A small network was shown many inputs. Here are its activations along a few directions, one row for each input.
In each table, some parts of the input vary, and every possible input appears once, in random order.
A made-up example of a description, with smaller parts first: one of 8 places around a ring, together with either a single point or one of 11 places along a line or (one of 3 separate values, together with one of 6 places along a line).
Shared parts are said once, and a part with two or three values counts as separate values.
In the rows, zero is written as 128.

Other details of the inputs shift rows strongly along three fixed directions, in all tables alike. That doesn't count.
To show where, the next rows are all for the same input, with only those details redrawn:
[ 75 113 114 104 102 141 160 120 124  89 123 106 148 150]
[ 74 108 101  90  86 130 179 126 123  83 100  77 164 191]
[144 162 152 176 158 177 115 145 121 194 116 168  93  91]
[119 144 137 146 135 163 132 137 122 155 114 141 116 117]
[102 139 114 172 122 168 171 123 114 104 184 156 130  88]
[ 98 124 182  68 139 150  44 121 145 178  43 135  96 138]
[149 165 153 178 162 180 111 146 122 200 114 169  91  87]
[123 142 121 137 124 146 162 152 117 154  74  99 134 174]

A family of inputs:
row 1: [ 90  97 112 113 101 116 169  90 137  39 207 144 159 101]
row 2: [125 128 162  90 155 114  61 101 148 156  86 140 113 108]
row 3: [158 129 135 135 147 123 109 139 115 154 119 111 113 138]
row 4: [159 144 112 178 155 121 155 145 118 163 136 128 142 137]
row 5: [166 123 137 142 138 131 110 138 134 145 118 122 110 129]
row 6: [136 137 130 140 132 166 114 136 115 159  98 117  92 130]
row 7: [161 137 107 155 139 129 148 140 113 126 152 123 120 142]
row 8: [172 141 114 158 123 120 138 155 125 147 108 100 122 159]
row 9: [149 145 104 133 126 110 162 156 128 126 103 104 156 177]
row 10: [132 126 132 156 135 136 124 124 113 116 211 174 119  61]
row 11: [ 97 111 153  74 150 119  55  95 158 130 133 154 113 105]
row 12: [161 153 122 151 147 117 155 156 124 162 118 121 132 159]
row 13: [150 116 119 132 115 110 157 154 127 125 114 106 136 154]
row 14: [165 150 120 167 132 116 162 147 112 159 120 120 148 148]
row 15: [134 142 114 157 119 156 165 157 104 148 115 123 113 131]
row 16: [128 122 166  66 141 111  58 131 140 158  89 134  97 139]
row 17: [153 130 118 126 110 101 152 151 106 144  93  94 145 174]
row 18: [ 71  89 110  82  95  95 161 105 126  42 175  99 181 151]
row 19: [128 134 136 165 123 137 113 123 132 103 216 183 109  40]
row 20: [143 136 106 161 116 128 171 123 108  96 194 152 137  79]
row 21: [160 153 135 141 142 121 112 156 124 155 115 141 107 120]
row 22: [132 121 143  77 131 119  59 123 142 130  93 119 108 139]
row 23: [160 133 113 154 120 118 175 142 118 127 141 128 128 131]
row 24: [156 145 124 166 146 116 131 131 120 169 113 132 136 133]
row 25: [ 78 105 150  99 128 122  59  82 167  92 182 168 120  55]
row 26: [109  97 162  54 119 106  43  95 134 120  90 113 113 140]
row 27: [ 52 101 143  82 126 154  72  81 148 105 135 155 115  87]
row 28: [149 128 124 135 144 116 136 123 143 154 101 125 131 144]
row 29: [129 104 106 117 107 115 157 109 127  76 153 106 136 140]
row 30: [115 102 159  43 121 111  49  91 141 115  85 114 112 133]
row 31: [112 120  95  97 116  97 144 128 141  97  99  92 165 186]
row 32: [136 142 113 175 118 128 164 135 132 105 189 145 147 103]
row 33: [ 46  97 102  87  82 139 171 100 127  41 162 107 163 140]
row 34: [154 130 126 141 129 110 164 154 135 139  99  98 148 170]
row 35: [137 131 139 192 159 148 114 110 144 128 210 196 112  34]
row 36: [146 136 113 116 117 101 169 136 121 126  91  90 162 177]
The inputs of row 26 and row 17 match in every part but one. If row 22 is changed in the same way as row 26 into row 17, which row does it become?
> row 21
What is each input in this table made of?
> one of 4 places along a line, together with either a single point or one of 8 places around a ring
Change only the place on the line of 4 in row 2. List by row number the other rows that result.
> row 20, row 30, row 36
List by row number the other rows that have the place on the line of 4 in common with row 27.
> row 2, row 4, row 11, row 24, row 25, row 28, row 31, row 35

A family of inputs:
row 37: [153 162 154 152 130 116 104 143 167 194  66 156 132 123]
row 38: [105  90 118  86 168 143  30  40 179 122  77  75  76 147]
row 39: [210 146 128 171 121 131 168 158 143 145 119 109 104 147]
row 40: [138 158 123 156 125 171 208 131  89 151 116 147 137 135]
row 41: [119 128  85  74 128  89 150 126 124  74 132  90 184 173]
row 42: [171 149  93 141 127 108 169 135  79 114 143  92 136 183]
row 43: [137 177  93 156 127 156 176 200 120 171  69 120 123 196]
row 44: [165 160 136 109 155 113  45 140 131 171 108 142  63 102]
row 45: [101 129 155 160 150 116 113 145 144 129 166 143 149 112]
row 46: [152 137 122 120 143 117 140 103 136 107 150 153 152  79]
row 47: [ 46 110 103 167 167 160  91  24 180  85 189 134 140  66]
row 48: [185 169 141 196 132 126 174 173 156 201  77 114 154 161]
row 49: [130 131  97 118 138  98 157 113 107  90 171 127 176 157]
row 50: [ 93 143  90 195 175 208 143  85 145 155 102 109  99 132]
row 51: [161 111 134 165 143 106 177 138 150 117 147 132 147 127]
row 52: [ 91  90 135 121 106  96 171 114 141 119 138 103 182 134]
row 53: [123  99 109  76 106  82 175  89 124  77 117 100 191 176]
row 54: [160 178 118 182 124 163 190 178 130 188  60 145 105 152]
row 55: [ 76 127 107 109  89  85 162 103 147  82 131 118 175 113]
row 56: [ 74  90 130 121 102 150  85  89  85  68 235 169 113  62]
row 57: [171 142 145 121 138 125  86 156 149 141 127 117  86 153]
row 58: [120  92 107 125 114  98 186  86 119  84 192 145 169 117]
row 59: [ 96 110 166 145 141 184 140 117 126 147 177 193  98  40]
row 60: [132 177 127 187 144 128 101 154 149 168 150 179 131  99]
row 61: [176 101 158 119 138 117 114 128 130 167 113 117  92 119]
row 62: [130 142  88 136 103 142 146 145  80  82 155  98 144 129]
row 63: [189 126 164 184 152 133 133 137 132 139 154 151  80  82]
row 64: [108 132 122 132 102 105 185  93 115 103 138 119 195 142]
row 65: [153  97 138 164 114 148 144 143 101 145 139 125 112  94]
row 66: [108 119 139 146 118 153 207 157 127 117 106 116 132 150]
row 67: [167 119 164 197 131 163 126 150 115 138 146 153  92  69]
row 68: [146 182 118 159 152 168 173 167  78 190  95 132 128 175]
row 69: [155 166 104 155 165 105 112 146 136 153 159 168 118  88]
row 70: [157 136 141  89 146  86  88 128 160 174  48 136 119 127]
row 71: [137 102 123 103 123  91 138 154 128  89 125  69 120 197]
row 72: [167 121 102 167 138 114 167 158  99 131 184 103 116 142]
row 73: [138 132  85 115 102 103 134 141 134  74 151 112 115 163]
row 74: [110 136 110 116 104 104 179 111 128  92 124 105 198 127]
row 75: [ 74 122 125 141 127 158 180 161 117  89 165 127 132 145]
row 76: [114 162 161 115 141 161  97 133 137 187  70 174  77  73]
row 77: [ 48 143 116 112 126 165 114 119 124  81 199 191 106  46]
row 78: [117  62 170  32 133  81  80 107 165 144  58 101 142 162]
row 79: [ 89 142 133 130 133 119 115  96 112 107 190 159 170 103]
row 80: [158 112 174 122 124 148  67 117  99 196  78 145  85 107]
row 81: [ 91  95  53 165 167 137 151  46 168  61 169  96 153 129]
row 82: [117  95 160  44 130  99  44  98 116 129 122 120  95 153]
row 83: [110 114 136  45 132  85  45 128 175 117  80 135 132 170]
row 84: [130 143 122 147 103 165 215 166 140 131  96 110 136 170]
row 85: [ 63  93 115 112 112  95 154 125 131  92 183 102 188 146]
row 86: [109 135 100 146 118  90 182 140 100 146 129  91 189 199]
row 87: [ 68 139 155  25 139 152  62 125 126 133  67 126 112 141]
row 88: [ 44 113 137 103 127 168 122  95 101  92 222 189 116  71]
row 89: [119  89 171  46 124 107  66 102 198 110  99 140 130 129]
row 90: [190 152 136 128 137 109  97 133 133 178  73 129  75 107]
row 91: [165 116 158 109 189 107  66 155 144 214 100 139 112 141]
row 92: [202 162 118 171 165 115 146 194 150 185 105 120 135 184]
row 93: [147 142 128 188 128 112 190 125 107 178 129 137 167 131]
row 94: [134  99 164  20 108  92  75  78 128 119  53  89 115 177]
row 95: [178 125 142 167 137 134 136 100 102 146 185 170  92  70]
row 96: [122 100 148  39 116  87  64 107 190 123  50 136 132 156]
row 97: [126 162 135 133 134 176 163 129 113 142 122 160 122  80]
row 98: [105 104 143 125  91 156 107  69  93  69 191 168 123  50]
row 99: [101  89 120 123  93 125 139 157 110  69 143  78 142 170]
row 100: [ 77 136 135 123 122 183 135 145 145  93 187 167 116 105]
row 101: [155 130 160 117 184 111  59 124 125 199 128 172 109 118]
row 102: [140 121 153 160 179 125  92 138 149 124 203 185 116  72]
row 103: [166 145  86 164  88 125 184 161  99 133  89  90 128 137]
row 104: [125 121 144  14 128  95  43 114 128 108  71  80 112 171]
row 105: [ 73 143  93 107 107  82 141 133 135  97 132 107 175 149]
row 106: [123 105 147 159 137 163  78 137 100 136 204 164  89  54]
row 107: [158 153 133 169 140 163 199 156  91 214  74 134 117 156]
row 108: [124 170  99 140 131 100 167 150 111 129 112  87 189 172]
row 109: [157 144 147 151 121 167  99 115 101 128 145 161 103  40]
row 110: [134 115 104  85  93 106 160  92 118  50 150  95 145 118]
row 111: [108 107 110 119  79 140 129 152 126  66 157  93 137 160]
row 112: [106 132 116 156 141 162 186 172 101 157 147 122 125 147]
row 113: [125 119 196 123 144 109  93 134 166 177  64 127 135 134]
row 114: [144 112 152 141  96 166 104 131 144 114 145 145 103  84]
row 115: [ 93  93  65 149 123 160 125  76 133  91  79  32 128 184]
row 116: [ 97 109 159  55 108 128  40 104  94 111  99 115 118 148]
row 117: [128 156 121 165 128 120 154 167 151 141 140 116 167 163]
row 118: [182 141 159 125 132 125  68 123 158 157  99 167  67  93]
row 119: [115 135  86 113  89 110 129 158 100 105  94  74 128 170]
row 120: [153 136 126 182 100 163 114 132 126 119 155 180  95  54]
row 121: [127 134  96 140  90 138 115 160 118 103 129 119 119 148]
The inputs of row 119 and row 69 match in every part but one. If row 109 is changed in the same way as row 119 into row 69, which row does it become?
> row 46
The inputs of row 85 and row 106 match in every part but one. If row 37 is changed in the same way as row 85 into row 106, which row does it become?
> row 120
The inputs of row 113 and row 66 match in every part but one. If row 45 is changed in the same way as row 113 into row 66, which row does it become?
> row 75
What is each input in this table made of?
> one of 5 places around a ring, together with either a single point or (one of 2 separate values, together with one of 8 places around a ring)
Start at row 100 and move only the place on the ring of 5, one step at a time. The first step leads to row 111. Which rows follow, in order?
> row 57, row 92, row 117
Change only the choice among 2 separate values in row 99. List by row number the other rows that result.
> row 67
Change only the place on the ring of 8 in row 54. List by row number the other rows that result.
> row 40, row 59, row 66, row 76, row 84, row 97, row 107
Change only the place on the ring of 5 in row 86. List by row number the other rows that result.
> row 56, row 82, row 88, row 101
Change only the choice among 2 separate values in row 63. List by row number the other rows that result.
> row 71

A family of inputs:
row 122: [150 135 174 115 131 143  83 135 136 164 107 160  80  86]
row 123: [ 96 130 110 108 122 109 156 142 144 127  92  96 165 184]
row 124: [128 140 109 127 107 130 162 168 112 127 121 112 138 164]
row 125: [ 99 124 138 104 141 143  59 115 143 128 126 135 102 114]
row 126: [122 106 103  81 104 107 143 114 132 104  54  56 137 212]
row 127: [121 159  99 181 133 134 181 139 121 126 162 143 161 126]
row 128: [131 134 120 137 120 118 163 123 138 140  92 113 153 148]
row 129: [159 159 124 190 166 158 114 158 123 170 129 135  93 123]
row 130: [154 164 124 175 134 153 158 164  90 154 158 155 121 108]
row 131: [104  98 122  78 105 103 158 124 160 112  66  78 164 191]
row 132: [ 84  85 113 107 103 143 121  84 146  49 179 124 126  95]
row 133: [204 120 134 101 158  60  58 136 144 168  84  93 115 172]
row 134: [126 141 102 162 111 135 198 159  87 111 173 118 147 138]
row 135: [141 152  81 194 142 148 182 140  95 116 176 123 134 130]
row 136: [128 133 173 116 151 139  82 100 146 167 101 164 116  85]
row 137: [ 57  88 114  81 115 130 102  87 124  62 169 118 134 129]
row 138: [129 121 154 149 119 157 121 109 110 120 190 181 102  48]
row 139: [128 152 101 147 107 131 187 163  99 110 148 115 147 147]
row 140: [ 52 106 140  87 121 129 105  97 161  67 180 151 151  99]
row 141: [218 144 103 181 126  76 176 165 104 113 201 136 147 119]
row 142: [ 88  92 115 111 113 138 121  73 125  58 179 137 123  84]
row 143: [174 149 128 179 125 150 177 149  96 145 147 153 116  98]
row 144: [120 139 136 119 148 114 137 146 129 175  73 105 148 180]
row 145: [ 50 107 134  82 121 124 108  86 140  76 175 155 156  96]
row 146: [109 129 112  96 127 118 109 133 126 127  78  78 130 184]
row 147: [145 122 179 115 128 153  65 135 140 164  98 163  81  91]
row 148: [146 120  88 162 123 137 194 119 108 111 147  95 135 150]
row 149: [151 106 144  85 138  50  78 106 163 113 143 132 160 130]
row 150: [134 127 146 105 131 115 120 127 158 168  47 111 134 166]
row 151: [112 113 152 127 137 135 116  95 141 139 131 156 132  92]
row 152: [151 135 154 111 120 135 107 140 123 162  77 131 105 124]
row 153: [148 152 178 145 155 160  55 164 127 195 117 182  73  84]
row 154: [164 140 118 164 143 149 130 129 133 156 108 123  99 127]
What is each input in this table made of?
> one of 3 separate values, together with either a single point or (one of 2 separate values, together with one of 5 places along a line)
The inputs of row 146 and row 127 match in every part but the choice among 3 separate values. If row 154 is changed in the same way as row 146 into row 127, which row does it become?
> row 150
Change only the choice among 2 separate values in row 134. List by row number the other rows that result.
> row 138
Change only the choice among 3 separate values in row 153. List by row number the other rows that result.
> row 129, row 140
